These are the activations of a small neural network, seen along a few directions. Each row is one input.
In each table, some parts of the input vary, and every possible input appears once, in random order.
Descriptions start from the smaller parts, as in this example, which fits no table here: one of 2 separate values, together with either a single point or one of 11 places around a ring or (one of 4 places along a line, together with one of 5 places around a ring).
Shared parts are said once, and a part with two or three values counts as separate values.

Other details of the inputs vary at random and push rows far along two fixed directions, the same in every table; ignore that.

A family of inputs:
r1: [-5.26 -5.09 -0.94 -1.50  0.74 -0.57 -4.26 -1.40  0.38  0.74 -0.68 -1.72
 -1.18]
r2: [ 1.21  0.01 -2.08  1.24  1.82  0.94  0.74  0.55 -1.34 -2.30 -3.05  3.75
  0.58]
r3: [-4.85 -4.21 -1.87 -1.34  0.63 -1.30 -4.35 -1.58  1.08  0.49 -0.16 -1.10
 -1.29]
r4: [ 2.52  1.59 -2.50  1.17  2.75  2.42  2.69  0.96 -0.43 -0.66 -2.76  3.37
  0.32]
r5: [ 2.27  4.05  2.93 -1.63 -1.83 -0.88  3.17 -0.85  0.66  1.38  3.77 -2.19
  1.20]
r6: [ 3.19 -3.00 -3.82  3.94  1.08  4.47 -5.09  3.33  0.44 -1.60 -4.09  3.06
 -4.14]
r7: [ 1.24  3.72  2.13 -1.19 -3.19 -0.71  2.04 -0.90 -0.25  1.76  4.55 -1.45
  0.69]
r8: [ 2.21  2.49  0.86 -0.27  2.10  0.80  6.12  0.26 -1.71  0.55  0.30  1.60
  1.24]
r9: [-1.52 -1.94  0.79 -0.66 -1.63 -1.52 -3.73 -1.66  0.99  0.16  0.68 -4.20
 -1.66]
r10: [ 0.13  0.71 -2.75  0.72  1.00  1.66  0.95 -0.01 -0.91 -0.03 -1.46  3.15
 -0.07]
r11: [ 2.08  4.75  2.35 -0.82 -0.05 -1.00  9.40 -1.11 -3.76  0.79  3.22  1.00
  2.74]
r12: [-3.01  2.23  4.86 -3.48 -3.27 -3.56 -0.65 -2.40  2.40  1.52  5.95 -6.25
  2.32]
r13: [-1.50  3.13  4.75 -2.10 -2.67 -2.79  0.59 -1.34  1.59  1.89  4.95 -4.97
  2.16]
r14: [-0.17 -1.58 -0.51  0.29  1.23 -0.44  1.83  0.94 -1.74 -0.47 -2.00  1.48
  0.69]
r15: [-3.93  0.18  1.79 -2.92  0.50 -2.33 -1.11 -2.94  1.04  0.12  2.17 -2.03
  3.30]
r16: [ 0.39 -3.04 -2.87  2.58  1.77  2.62 -1.33  2.16 -0.11 -0.97 -4.94  5.49
 -1.30]
r17: [ 2.55 -1.47 -4.21  2.38  3.09  1.67  1.15  1.98 -1.16 -1.94 -4.47  4.07
 -2.24]
r18: [ 2.94  4.90 -0.91  0.59  0.49  0.36  7.04 -0.43 -2.96 -0.55  0.47  2.94
  2.22]
r19: [-3.82 -5.70 -3.67  0.43  1.78  1.30 -7.34  0.07  1.20 -1.41 -4.44  1.86
 -1.65]
r20: [-3.03 -2.13  1.66 -0.81 -2.62 -2.66 -4.99 -0.70  1.63  0.12  1.24 -5.08
 -0.71]
r21: [-2.84 -2.30  0.93 -1.17 -2.49 -2.32 -5.40 -0.69  1.97 -0.61  0.95 -4.84
 -0.94]
r22: [ 2.30  3.09  1.04  0.97  0.12 -0.31  6.67  0.31 -2.29 -0.41  0.11  3.87
  2.64]
r23: [-2.30 -4.10 -1.62  0.49 -1.45  0.91 -7.94  1.45  2.69 -0.54 -1.91 -1.64
 -3.31]
r24: [ 5.00  1.20 -0.91  2.14  1.04  3.08  1.04  2.07  0.25 -0.12 -2.65  1.50
 -2.41]
r25: [ 6.00  5.14  1.62  1.63  0.34  1.98  4.89  1.46 -0.80 -0.09  2.09  1.32
  0.96]
r26: [ 2.18  0.74 -1.95  0.76  3.10  1.14  2.90  1.14 -0.25 -0.46 -1.99  2.72
 -0.47]
r27: [-2.27 -2.18  1.01 -1.72 -2.54 -2.60 -4.42 -1.76  1.64  0.03  1.82 -5.02
 -1.06]
r28: [ 4.81 -2.66 -3.86  4.50  1.49  3.80 -3.47  3.61 -0.33 -3.03 -5.19  2.75
 -4.05]
r29: [-5.22  0.02  4.48 -4.20 -0.56 -4.40  1.71 -3.05  0.43  2.20  4.99 -4.46
  4.30]
r30: [-3.94 -5.41 -1.59 -0.23  1.09  0.10 -4.18  0.54  0.34  0.31 -2.62  0.53
 -0.87]
r31: [-2.83 -0.93  1.80 -0.60 -2.92 -1.17 -4.39 -0.11  1.54  1.33  2.07 -3.44
 -0.71]
r32: [ 4.11  4.41  0.85  1.17 -1.69  1.88  3.80  0.43 -1.52  1.23  1.71  1.51
 -0.74]
r33: [ 1.37  3.37  2.20 -0.36  0.75 -0.58  5.91 -0.34 -0.72  0.57  1.38  2.41
  3.43]
Description of these inputs: one of 3 separate values, together with either a single point or one of 4 places along a line or one of 6 places around a ring.
The inputs of r10 and r18 match in every part but the choice among 3 separate values. If r31 is changed in the same way as r10 into r18, which row does it become?
Answer: r20
Change only the choice among 3 separate values in r14. List by row number the other rows that result.
Answer: r29, r30
Change only the place on the ring of 6 in r8. List by row number the other rows that result.
Answer: r4, r15, r26, r29, r33

A family of inputs:
r34: [ 3.87  6.81  1.46  0.41 -2.95  1.32  4.64  0.51 -1.90  1.20  2.29  0.74
 -0.34]
r35: [-2.54  0.17  3.16 -0.99 -3.53 -2.74 -2.08 -0.41  0.86  0.49  3.54 -3.67
  0.87]
r36: [ 0.90  5.54  3.27 -1.01 -0.38 -0.53  8.29 -1.10 -2.24  2.25  3.46  1.77
  3.92]
r37: [-2.87 -5.87 -2.32  0.26  1.85  0.66 -5.23 -0.34  0.46 -1.37 -4.27  0.77
 -1.19]
r38: [-4.07 -1.05  2.34 -2.90 -0.75 -3.37  0.03 -4.46 -0.47  0.40  3.93 -2.73
  3.00]
r39: [ 2.98 -0.23 -3.08  2.45  3.28  3.03  2.66  2.62 -0.90 -1.27 -3.88  5.74
 -1.54]
r40: [ 3.32  0.37 -2.02  2.10  2.96  3.17  3.59  2.13 -0.82 -0.67 -3.44  5.92
 -0.97]
r41: [ 2.12  1.88 -2.16  0.68  1.44  0.89  4.69  1.13 -1.89 -0.87 -1.68  3.24
  0.68]
r42: [-1.79  2.57  4.21 -2.16 -2.85 -2.45 -0.81 -0.75  0.61  1.45  5.91 -3.59
  2.34]
r43: [-1.09 -4.01 -1.30  1.30 -2.06 -0.48 -6.24  0.41  1.26  0.05 -1.73 -1.52
 -3.38]
r44: [-1.42  0.06  3.04 -1.92 -1.25 -2.99 -0.38 -1.89  0.33  1.18  4.20 -7.59
 -0.25]
r45: [ 4.45  5.10 -0.53  2.37 -0.25  2.35  2.68  1.75 -0.39  0.23  1.11  2.50
  0.31]
r46: [-2.71 -5.58 -3.22  0.12  1.93  0.20 -4.62 -0.35  0.47 -2.05 -3.84  0.31
 -1.24]
r47: [-4.20 -1.26  2.20 -2.69 -0.62 -1.84  0.23 -2.43 -0.13  1.53  2.43 -1.95
  2.71]
r48: [-2.51 -3.81 -3.02 -0.52  2.13 -1.17 -3.30  0.34  0.84 -0.80 -3.02  0.61
 -1.32]
r49: [ 5.01  2.50 -1.84  2.17 -0.62  3.74  0.78  1.43 -0.23 -0.43 -0.57  2.38
 -1.96]
r50: [ 0.55 -3.18 -0.18  0.35  1.67  0.22 -4.92  1.41  4.12 -1.32 -4.45 -2.92
 -1.64]
What do these inputs look like to the network?
Answer: either one of 2 separate values or one of 6 places around a ring or one of 9 places around a ring
Start at r38 and move only the place on the ring of 9, one step at a time. The first step leads to r37. Which rows follow, in order?
Answer: r47, r36, r40, r39, r48, r41, r46
Which other rows belong to the same alternative as r50? List them by row number.
Answer: r44

A family of inputs:
r51: [-3.59 -3.40  0.83 -0.25 -2.52 -2.46 -5.90 -1.50  0.28 -0.39  0.71 -5.95
 -1.04]
r52: [ 3.45  1.36 -0.87  1.79  2.37  1.85  6.49  2.46 -4.16 -0.65 -0.20  4.10
 -0.06]
r53: [ 5.83  3.32 -0.29  3.31 -1.22  2.90  2.96  4.73  0.09  0.15 -1.59  4.51
 -0.94]
r54: [ 3.25  2.02 -1.36  1.85  2.94  1.89  3.29 -0.66 -1.35 -0.61 -0.16  4.20
  0.91]
r55: [-3.65 -5.23  0.57  0.09  1.84 -1.46 -4.57 -1.28  2.06 -0.52 -1.34 -0.25
  1.23]
r56: [-2.61 -2.81  0.19 -3.50  2.41 -2.28 -4.63 -2.24  4.81  0.04  0.14 -7.12
 -0.70]
r57: [ 3.28  1.53 -2.15  0.67  0.49  0.72  4.65  0.79 -3.29 -1.14 -3.26  4.36
 -0.62]
r58: [-1.68  2.55  3.88 -2.21 -4.82 -5.18  1.38 -2.11 -1.02  0.55  6.90 -5.06
  0.96]
r59: [-2.53 -5.94  0.47 -1.12  2.76 -1.31 -6.21  0.77  5.43 -1.03 -4.23 -4.96
 -1.36]
r60: [-1.97 -4.52 -3.40  0.54 -0.47 -0.39 -9.65  0.66  2.74 -2.05 -1.83 -2.04
 -3.92]
r61: [-1.07  1.56  4.59 -1.58 -2.02 -0.19 -0.68 -0.84  0.38  1.77  3.05 -2.50
  2.25]
r62: [ 0.96  2.04 -0.02  0.65  1.13  1.18  4.45  2.55 -1.41  1.62 -0.65  4.26
  2.19]
r63: [-2.00 -4.97 -3.79  1.19 -0.76  1.42 -9.16  0.94  3.59 -0.28 -2.51 -1.86
 -4.47]
r64: [ 5.53  1.37 -0.58  2.30 -0.54  3.45  3.35  2.42 -1.62  0.42 -1.34  3.10
 -2.93]
r65: [-1.68  4.25  2.67 -1.53 -3.03 -2.21 -0.40 -3.38 -0.21  0.48  6.20 -5.06
  2.47]
r66: [-4.89  3.17  4.15 -2.86 -1.87 -3.20  3.40 -2.72  0.26  2.54  3.69 -1.30
  3.97]
r67: [-4.01  1.39  3.48 -3.27 -2.77 -5.20  3.91 -5.21 -1.82  0.51  6.02 -4.83
  4.51]
r68: [ 1.02  0.49  2.15 -1.98  1.50 -2.50  3.16 -0.70  0.92  0.78  0.73 -5.41
 -0.10]
r69: [-2.23  3.85  5.97 -1.78 -3.87 -3.77  0.38 -2.39 -0.14  0.63  6.05 -5.10
  4.48]
r70: [-0.84 -1.85 -4.86  1.83  2.71  3.21 -2.83  0.69  0.82 -0.74 -5.74  3.80
 -3.11]
r71: [ 2.01  1.98  0.17  1.09  0.35  0.36  4.16  0.64 -1.21 -1.76 -0.98  3.02
  3.14]
r72: [-2.64 -4.89 -0.71  0.55 -1.14 -1.84 -8.90  1.49  3.10 -1.81 -2.03 -2.17
 -2.48]
r73: [ 5.71  3.05  0.85  2.22 -0.39  3.92  3.41  3.47 -0.17  0.27 -1.34  4.95
 -0.82]
r74: [-6.12 -6.23 -2.06 -0.64  0.63 -1.05 -5.40 -1.41  0.98  0.15 -3.68 -1.66
 -3.07]
r75: [-1.92 -6.63 -1.26  0.75  0.08  2.00 -8.01  0.43  0.99  0.04 -3.63 -2.63
 -4.10]
r76: [ 5.92  3.64 -0.98  1.89  0.71  4.73  1.84  1.33 -1.10  0.33 -0.93  3.02
 -1.15]
r77: [-3.59  2.52  3.21 -4.00 -2.35 -3.97  2.62 -2.74 -0.23  0.59  3.19 -1.28
  4.38]
r78: [-1.40  3.73  3.42 -3.36 -3.11 -1.21  1.21 -3.57  1.14  2.50  7.25 -3.17
  1.29]
r79: [ 2.21  2.41 -2.95  1.10  2.20  2.77  3.48  1.54 -1.39  0.95 -0.84  4.76
  0.07]
r80: [ 2.85 -4.30 -4.52  4.24 -0.46  3.07 -4.13  4.42  0.80 -0.67 -5.68  2.01
 -5.69]
r81: [-0.18 -2.94 -5.34  0.27  2.07  1.93 -4.02  0.20  0.71 -1.90 -5.61  3.28
 -2.40]
r82: [ 1.34  1.14 -0.88  0.33  0.65  0.53  5.47  1.22 -3.14  1.85  0.04  2.80
  0.61]
r83: [ 1.48  1.98  1.10  0.66  1.88  1.17  4.96  2.57 -1.66 -0.62  0.66  4.06
  2.44]
r84: [ 2.78  2.05 -2.23  1.38  3.37  3.03  3.57  1.64 -1.88 -1.22 -0.27  4.82
 -0.04]
r85: [ 3.51  1.14  0.51  1.41  1.85  0.12  5.59 -0.54 -3.18 -0.19  0.14  3.25
  0.80]
r86: [-2.51  1.18  0.03 -2.01 -0.59 -2.03  0.74 -3.68 -0.13 -0.59  3.05 -1.95
  3.28]
What do these inputs look like to the network?
Answer: one of 3 separate values, together with either a single point or one of 5 places around a ring or one of 6 places around a ring
The inputs of r58 and r60 match in every part but the choice among 3 separate values. If r68 is changed in the same way as r58 into r60, which row does it become?
Answer: r56
Change only the place on the ring of 5 in r75. List by row number the other rows that result.
Answer: r51, r58, r64, r80
Start at r83 and move only the place on the ring of 6, one step at a time. The first step leads to r55. Which rows follow, in order?
Answer: r71, r77, r66, r62
Change only the place on the ring of 6 in r54. List by row number the other rows that result.
Answer: r70, r79, r81, r84, r86
